A small network was shown many inputs. Here are its activations along a few directions, one row for each input.
Each table varies a few parts of the input and shows all the possible inputs, shuffled.
Descriptions start from the smaller parts, as in this example, which fits no table here: one of 2 separate values, together with either a single point or one of 11 places along a line or (one of 6 places along a line, together with one of 8 places around a ring).
Shared parts are said once, and a part with two or three values counts as separate values.

Table:
r1: 4  210  75  -25  -63  153  -270  276  -157  -150  187  221  -77  -69
r2: -18  37  -262  -365  -120  -45  -124  204  221  73  233  61  28  -38
r3: -242  314  11  161  -266  -71  101  252  -262  44  -76  -185  119  -12
r4: -108  -238  88  -174  276  3  -72  62  -21  87  289  0  135  187
r5: -273  -25  177  316  114  -95  7  -9  -186  -39  -144  -172  202  346
r6: -188  394  -87  142  -411  -2  -71  105  -71  53  -132  -178  71  28
r7: 911  -326  -244  -23  -101  91  443  -573  -124  196  -528  7  -309  -572
r8: -301  209  114  295  -16  -13  -67  -148  231  -75  -271  -64  2  289
r9: 22  -153  -10  -205  111  -20  -102  313  -55  12  363  183  171  33
r10: -160  -10  4  -211  148  99  -143  -90  372  31  160  116  -58  117
r11: -21  327  -24  -95  -218  249  -169  268  108  -110  90  186  -109  -44
r12: 895  -460  -9  251  149  164  271  -582  -275  24  -386  291  -353  -600
r13: -359  85  30  189  15  -204  161  30  -93  25  -213  -304  97  250
r14: -200  -264  169  46  229  -141  10  -44  34  -95  141  -173  216  269
r15: 871  -343  -79  130  -27  238  378  -611  -17  69  -513  260  -380  -580
r16: -133  -120  96  -137  310  12  -245  -76  115  -13  256  146  -15  85
r17: 26  103  59  -61  -83  155  -101  411  -291  -55  212  72  86  23
r18: -240  -30  95  16  103  -51  -63  -192  438  -142  11  -60  20  205
r19: -148  -51  -158  -334  37  -31  -94  -51  254  154  158  -121  -17  121
r20: -8  299  -198  -212  -310  135  -126  309  -5  5  80  -58  -48  -54
r21: -35  72  -101  -245  -18  80  -168  162  334  -50  238  301  -20  -38
r22: -187  -128  -48  -305  181  -108  78  104  76  156  220  -135  26  89
r23: -157  196  166  284  -181  24  -48  207  -360  -13  0  -47  209  97
r24: 888  -349  -155  23  67  -2  656  -427  -308  184  -414  8  -266  -571
r25: -52  223  -91  -185  -163  61  43  460  -187  4  137  -70  -4  -90
r26: -164  308  194  326  -158  16  -221  80  -215  -98  -26  96  44  9
r27: -213  -142  185  87  267  -135  -166  -176  179  -189  106  -30  68  168
r28: 945  -514  -38  215  147  138  480  -456  -411  120  -316  143  -192  -473
r29: -305  167  -67  171  -128  -134  -14  -118  99  35  -274  -298  50  289
r30: -276  96  206  360  147  -98  -171  -135  -33  -123  -176  -32  47  252
r31: -283  -156  31  -85  128  -255  164  -5  127  -27  74  -306  102  176
r32: -188  425  98  262  -315  109  -118  72  53  -53  -124  60  9  38
r33: -237  -76  -73  -109  -14  -181  -11  -158  311  -23  11  -295  58  211
r34: -55  -38  -149  -334  24  -123  45  360  46  77  292  45  70  -72
r35: -8  -42  -5  -171  139  -13  -270  174  75  -91  334  333  17  -66
Changing only one part turns r3 into r32. The same change can be made to r24. Which row results? -> r15
What do these inputs look like to the network? -> one of 5 places around a ring, together with either a single point or one of 6 places around a ring
Change only the place on the ring of 6 in r20. List by row number the other rows that result. -> r2, r6, r19, r29, r33
Change only the place on the ring of 6 in r18. List by row number the other rows that result. -> r8, r10, r11, r21, r32
Which other rows agree with r1 in the place on the ring of 5? List them by row number. -> r12, r16, r26, r27, r30, r35

Table:
r36: 29  213  -77  185  -299  -18  104  -138  -142  75  -390  -245  -84  -75
r37: 181  -223  147  128  182  13  -119  -291  26  -140  13  138  -43  -58
r38: 29  104  -82  199  -214  -32  100  -294  104  118  -357  -125  -47  0
r39: 201  114  -79  -78  -107  263  -114  77  -245  117  10  76  -138  -116
r40: 185  -232  -182  -405  138  -138  168  88  121  86  204  83  -67  -221
r41: 70  55  124  261  -1  52  151  -127  63  -69  -229  164  -79  -72
r42: 105  -59  115  225  21  -12  290  47  -179  -79  -174  -50  53  -27
r43: 27  -83  -56  110  -36  -69  112  -438  183  32  -293  -283  -80  74
r44: -667  274  128  -57  -104  -115  -193  489  -7  -68  378  -207  344  420
r45: 68  164  116  255  -83  67  156  25  -180  -112  -256  40  -119  -143
r46: -17  -132  -110  72  53  -206  238  -315  -23  155  -270  -310  7  52
r47: -667  400  35  -16  -73  -66  -425  353  304  -108  233  39  211  463
r48: 171  -37  102  224  7  57  -126  -158  -55  -63  -45  292  -11  -132
r49: 164  -248  -60  -220  226  56  7  -83  -127  209  97  26  -39  5
r50: -707  149  88  -106  67  -79  -420  223  390  -183  281  -114  168  522
r51: 235  -121  -66  -118  -15  174  20  100  -248  151  82  -5  33  2
r52: 198  -1  -62  -89  -20  253  -124  -74  -4  157  15  204  -77  -56
r53: 55  -10  -87  149  -192  -93  244  -125  -149  99  -309  -328  93  41
r54: 254  -106  -189  -305  -105  -23  181  267  -1  25  191  52  2  -223
r55: 200  -194  -13  -193  151  209  -117  -209  72  77  64  57  -102  15
r56: 146  -274  95  104  265  -129  2  -161  -167  -6  43  97  31  -76
r57: 220  -174  -140  -375  69  21  46  -38  327  -46  169  112  -123  -219
r58: 170  74  86  229  -74  72  -118  -4  -295  -103  -62  162  -61  -200
r59: -763  104  105  -128  138  -206  -241  339  154  -5  373  -188  254  424
r60: -649  548  100  -23  -161  -59  -366  486  22  -108  274  -121  173  337
r61: 78  -130  160  173  176  12  160  -262  144  -148  -166  5  -113  2
r62: 39  -179  105  143  263  -126  281  -136  -53  -19  -140  -30  -30  -19
r63: 219  135  -207  -264  -193  69  48  240  6  -10  122  130  -166  -345
r64: 211  -153  94  197  25  -12  14  23  -291  -66  18  70  109  -84
r65: 215  21  -192  -273  -104  66  39  92  251  29  123  258  -98  -291
Changing only one part turns r40 into r54. The same change can be made to r59. Which row results? -> r44
What do these inputs look like to the network? -> one of 5 places around a ring, together with either a single point or one of 5 places along a line
Change only the place on the line of 5 in r53. List by row number the other rows that result. -> r42, r51, r54, r64
Change only the place on the ring of 5 in r42. List by row number the other rows that result. -> r41, r45, r61, r62
Which other rows agree with r63 in the place on the ring of 5? List them by row number. -> r36, r39, r45, r58, r60

Table:
r66: 86  -91  58  -8  117  71  -100  -54  11  -32  80  157  -31  -26
r67: 12  -69  130  212  86  -23  -8  -113  -125  -52  -78  10  36  38
r68: -863  388  94  -110  -58  -124  -413  510  209  -107  401  -151  289  534
r69: 198  62  -138  -240  -116  108  -27  209  -15  30  159  170  -80  -228
r70: 74  145  -25  135  -194  24  70  57  -197  25  -143  -51  1  -87
r71: 101  -195  -126  -304  113  -33  41  -30  212  50  159  37  -43  -69
r72: -32  -109  -13  65  49  -124  135  -184  24  47  -145  -186  24  66
r73: 23  -165  -43  -81  104  -87  148  -93  42  64  -25  -126  9  28
r74: 64  -125  99  66  141  14  6  -22  -107  -32  42  73  20  -3
r75: 17  231  5  225  -235  51  54  -13  -107  -17  -249  -51  -38  -50
r76: 46  -135  -82  -155  74  -24  42  -126  162  60  15  -44  -39  4
r77: 146  121  -96  -87  -158  117  -24  115  -63  39  15  90  -72  -151
r78: -44  21  161  301  46  4  -25  -186  -36  -92  -182  9  -3  74
r79: 126  89  -54  -13  -136  60  83  147  -181  43  -23  9  -19  -128
r80: -91  -19  17  153  10  -97  119  -258  113  12  -249  -186  -17  99
r81: 138  -149  13  -159  157  61  -101  42  60  -38  223  242  -36  -102
What do these inputs look like to the network? -> either a single point or (one of 3 separate values, together with one of 5 places along a line)

Table:
r82: -788  -87  32  -462  370  -249  -207  266  566  -37  536  -195  230  569
r83: 909  -112  -83  -4  -119  314  176  95  -535  49  -32  473  -244  -709
r84: 784  -480  -429  -418  -10  -72  472  -395  144  249  -161  -24  -248  -553
r85: -80  485  188  632  -398  61  40  166  -562  -86  -386  -105  82  -2
r86: -314  -154  128  344  172  -269  348  -470  162  14  -473  -493  59  354
r87: -62  546  -176  245  -618  58  253  42  -182  144  -545  -395  -68  -38
r88: -701  179  -261  -592  -89  -297  -224  428  510  58  490  -299  220  355
r89: -127  233  422  830  -27  41  -122  -228  -290  -262  -408  90  41  131
r90: 690  -740  -134  -296  439  -20  486  -551  199  134  -111  64  -248  -338
r91: -224  114  -162  215  -287  -317  337  -314  109  123  -515  -596  57  132
r92: -599  280  321  24  144  83  -671  524  116  -312  610  397  224  347
r93: 936  -55  -447  -389  -330  304  386  -31  -157  279  -199  193  -376  -727
r94: -238  -151  331  626  243  -136  -14  -541  -108  -75  -406  -241  111  381
r95: 757  -737  67  -22  505  116  125  -620  -71  47  -41  314  -204  -325
r96: -534  601  -279  -559  -431  93  -313  799  221  73  457  -96  96  190
r97: -552  531  87  -171  -226  105  -522  927  -159  -148  620  198  261  218
r98: -713  -95  238  -184  426  -109  -565  202  296  -119  612  64  289  596
r99: 858  -359  157  180  237  292  15  -300  -261  -132  -49  653  -281  -582
What do these inputs look like to the network? -> one of 3 separate values, together with one of 6 places around a ring
Change only the choice among 3 separate values in r92. List by row number the other rows that result. -> r89, r99
